These are the activations of a small neural network, seen along a few directions. Each row is one input.
In each table, some parts of the input vary, and every possible input appears once, in random order.
A made-up example of a description, with smaller parts first: one of 6 places along a line, together with either a single point or one of 9 places around a ring or (one of 3 separate values, together with one of 5 places around a ring).
Shared parts are said once, and a part with two or three values counts as separate values.
(in the rows, 128 means zero)

Other details of the inputs vary at random and push rows far along three fixed directions, the same in every table; ignore that.
These rows show it; all are for the same input, with only those details redrawn:
[108 162  90 104 156 114 125 106 115  80 160]
[ 87 142  66 123 166  83 100 137 144 120 143]
[177  95 135 158 148  73 127 101 128 159  99]
[106  92 117  81 146 158 116 132 127 164  96]
[181 105 163 107 134 146 157  73  93 113 112]
[142 173 126  88 145 146 155  66  84  43 169]
[139 140  86 175 164  28 110 114 142 121 140]
[ 77 123  88  72 154 156 109 139 128 138 126]

A family of inputs:
x1: [175 112 159 106 137 143 163  66  91 118 107]
x2: [123 124 149  93 139 157 117 144 136 137 156]
x3: [176 137 157 167 108 154 153  91  96  75 165]
x4: [144 142 118 141 128 115 159  78  78  88 143]
x5: [146 141 122 187  71  75 111 167 162 152  78]
x6: [135 186 151  93 140 145 157  76 102  38 200]
x7: [ 83 119 101  73 152 159 106 144 123 129 127]
x8: [193 106 168 131 109 161 150 102  68 104 136]
x9: [ 71  86  88 149 125 146 108 160 155 190 103]
x10: [ 87 192  78 170 118 101 117 190 163  96 147]
x11: [145 187  96 183 150  17 114 168 160  89 135]
x12: [150 161 125 185 159  23 129  97 148 101 170]
x13: [ 71 149 130  86  72 170 115 179 172 150  90]
x14: [ 71 116 116 144 138 127 112 147 166 164 134]
x15: [190 129 179 127  88 158 174 135  90  97  98]
x16: [ 99 122 140 123 124 169 122 141 148 142 152]
x17: [ 82 109  73 132 138 114 107 152 123 153 124]
x18: [173 124 169 134  83  80 126 148 168 172  66]
x19: [ 97 108  99 111 127 149 119 140 101 124 131]
x20: [107 160  89 104 156 113 125 105 115  79 160]
x21: [182 136 175 156 119  81 151 148 163 151  99]
x22: [ 90  49 150  52 128 212 104 182 160 236  90]
x23: [128 139 109 174 158  34 133 103 162 150 140]
x24: [146 143 146  73  84 147 121 151 131 124  70]
x25: [154 116 156  93 111 196 153 101  62  89 139]
x26: [190 107 167 132 111 159 139 116  71 105 142]
x27: [154  77 139 196 117 110 142 107 135 196  80]
x28: [187  85 179 103 131 163 141 101  97 140 101]
x29: [ 73 136 127 109 131 183 103 167 150 143 163]
x30: [150 120 119 158  76  69 103 180 143 171  61]
x31: [192  75 157 153 142  98 101 144 130 180  98]
x32: [163  91 142 207 118  96 132 113 130 159 109]
x33: [166 103 173 194 128  95 135 110 148 167 121]
x34: [ 88 179  86 161 136 127 121 124 118  59 193]
x35: [126 130 180 102 114 204 183  64 107 115 130]
x36: [115 120 132 138 116 185 110 155 118 134 145]
x37: [ 50 107 118  97 129 187 124 144 158 176 121]
x38: [102 120 134  88 141 147 141 112 139 141 135]
x39: [ 69 210 105 123 121 140 134 174 168  82 164]
x40: [ 86 160  76  87 158 134  93 152 128  86 176]
What do these inputs look like to the network?
Answer: one of 5 places around a ring, together with either one of 2 separate values or one of 6 places along a line
Changing only the place on the ring of 5 turns x28 into x25. The same change can be made to x31. Which row results?
Answer: x26
Changing only the place on the ring of 5 turns x32 into x19. The same change can be made to x10. Which row results?
Answer: x15
A walk changes only the place on the ring of 5. It starts at x23 and steps to x35. List the rest of the walk in order.
Answer: x27, x4, x1
Which other rows does x13 become when the choice among 2 separate values takes its other values? List them by row number.
Answer: x39
Which other rows does x23 become when the place on the line of 6 takes its other values? List them by row number.
Answer: x2, x6, x12, x22, x38
